Each row below holds a small network's activations on one input, seen along a few directions.
Each table varies a few parts of the input and shows all the possible inputs, shuffled.
Descriptions start from the smaller parts, as in this example, which fits no table here: one of 2 separate values, together with either a single point or one of 11 places around a ring or (one of 5 places around a ring, together with one of 6 places along a line).
Shared parts are said once, and a part with two or three values counts as separate values.

Other details of the inputs shift rows strongly along two fixed directions, in all tables alike. That doesn't count.
To show where, the next rows are all for the same input, with only those details redrawn:
[-27  46 -17  15 -19 -61 -53  58 -11  36 -62  54  25]
[ 43 -29  40  11  14  29   7 -36  -5 -22  36 -14  -7]
[ 51 -31  44  15  16  34  14 -55  -8 -27  36 -27  -1]
[ -6 -11  45 -15 -12  12 -70  48   9  20 -11  50 -40]
[  4  47 -28  38   6 -67  15   6 -30  17 -33   5  70]
[  1  50 -30  43  14 -60  16   2 -30  10 -28   5  69]
[-10 -10  37 -14 -21  13 -82  47   7  15 -13  52 -32]
[-30  48 -19  15 -18 -68 -57  66 -10  38 -64  57  25]

A family of inputs:
r1: [ 33 -20  10 -28  18  61  50 -46  43 -15  29 -12 -19]
r2: [  4  15 -11  27  -1 -47  39   3 -12 -32   1 -48  31]
r3: [-20  -4  39 -40 -12  28 -62  54  13 -10 -23   8 -54]
r4: [ 24 -20  14 -38  -1  49  45 -51  28 -33  42 -20 -27]
r5: [ -2 -57   0 -13  13  52  22 -43  -9 -14  35 -52 -28]
r6: [ -7  28 -44  20  18 -62  40 -22 -14   5 -15  36  75]
r7: [-72 -32   7 -23 -37  15 -56  40   2  12   4  21 -74]
r8: [-13  20 -66  19   0 -23  47 -26 -13  22  10 -45  14]
r9: [ 14 -40  30 -40  21  43  39 -50  14 -46  31 -24 -12]
r10: [ 18  53 -34  22  -7 -23  43  -5  -9  -8  -3 -48  29]
r11: [ 28  21 -12  39  25 -34  25  -9 -26  -7   4 -14  55]
r12: [ -4 -17 -47  33  25 -23  29 -40 -36  20  11  -8  36]
r13: [  3   8  24 -34 -22  47 -54  62  49  25 -17  13 -48]
r14: [-33 -26  -8 -25 -16  55 -42  46  36  57 -15  23 -66]
r15: [  0 -39  28 -27  -4  28  44 -49  12 -61  44 -13 -23]
What is each input in this table made of?
> one of 3 separate values, together with either a single point or one of 4 places along a line
Changing only the choice among 3 separate values turns r10 into r8. The same change can be made to r2. Which row results?
> r7
Which other rows does r1 become when the place on the line of 4 takes its other values? List them by row number.
> r4, r9, r15
Which other rows does r3 become when the choice among 3 separate values takes its other values? List them by row number.
> r5, r9

A family of inputs:
r16: [ 54 -26  51  -6  14  62  18 -52  13 -46  56 -39 -32]
r17: [-47  48 -66   3 -14 -55   1  50 -12  42 -56   2  25]
r18: [ -6  43 -28  31  -6 -49  -7  25 -18  18 -26  -5  31]
r19: [-26   0  32 -34 -26  -7 -51  53  19  -8 -25  43 -34]
r20: [-26  -1  24 -14 -25   1 -63  61   8   8 -24  18 -39]
r21: [ 22  -6  -2  25  34 -10  36 -45 -19 -12  12  -9  48]
r22: [ 33   7  -7  35  32  -1  32 -31 -14  -2   8 -38  44]
r23: [-21 -43   8 -21 -14  48 -23   8  15  15  22   7 -59]
r24: [ 34  -2  -2  28  22 -14  39 -53 -22 -12  24 -14  44]
r25: [ 26  14   1  16  12 -17  39 -34  -7 -27  14 -15  28]
r26: [ 30 -51  16  -5  12  82  42 -53  16 -17  63 -57 -42]
r27: [ 33   3  16   4  22  20  14 -18   9 -12   7 -12  16]
r28: [-25  -9  31 -18 -24  -4 -62  33   3  12 -12  55 -42]
r29: [-23  -6  22  -6 -23  -2 -69  38  -5  18 -13  38 -41]
r30: [  4   4 -30  -5  13  -5  65 -43   1 -22  11 -33  26]
r31: [ 25 -23  50 -27  -7  37 -32  -2  20  -8  15  32 -41]
r32: [ 14  -8  -4  32  18 -14  34 -33 -28 -29  20 -47  33]
r33: [ 41  11  11   7  11  10  12 -19   4  -8  13 -12  14]
r34: [  6  16 -33  -3   9   4  58 -28   2 -14   3 -45  23]
r35: [-36  40 -67   5 -18 -54  31  28   7  25 -39  18  41]
r36: [-33 -41  15 -40 -25  39 -37  20  26  15  11  38 -67]
r37: [ 40 -41  58 -10   4  68 -30 -21  13  -7  40 -10 -54]
r38: [ 16  11  10   3   6  -2  19  -3   2 -31   7 -30  15]
r39: [-47  31 -66   9  -5 -55  12  25 -22  32 -37   0  32]
r40: [ 18 -19  10  23  28  12   7 -28 -17  -2  13 -12  20]
r41: [-31  28 -25  17  -6 -69  -1  27 -21   0 -33  16  44]
r42: [ -2  24 -28  32   1 -47  -8  10 -27  28 -22  13  45]
r43: [-56 -13  -2 -45 -26   1 -49  40  12  24 -23  50 -50]
r44: [-14 -17   8 -34 -24  52 -16  22  37   8   7  10 -54]
r45: [ -6  24  -6   0   5 -30 -10  24   4  12 -36  38  28]
What is each input in this table made of?
> one of 5 places around a ring, together with either one of 2 separate values or one of 4 places along a line
Changing only the place on the ring of 5 turns r45 into r21. The same change can be made to r25. Which row results?
> r28
Which other rows does r30 become when the choice among 2 separate values takes its other values? List them by row number.
> r35
Which other rows does r34 become when the choice among 2 separate values takes its other values? List them by row number.
> r44
Start at r27 and move only the place on the line of 4, one step at a time. The first step leads to r33. Which rows follow, in order?
> r16, r38
Which other rows does r32 become when the place on the line of 4 takes its other values? List them by row number.
> r29, r40, r42
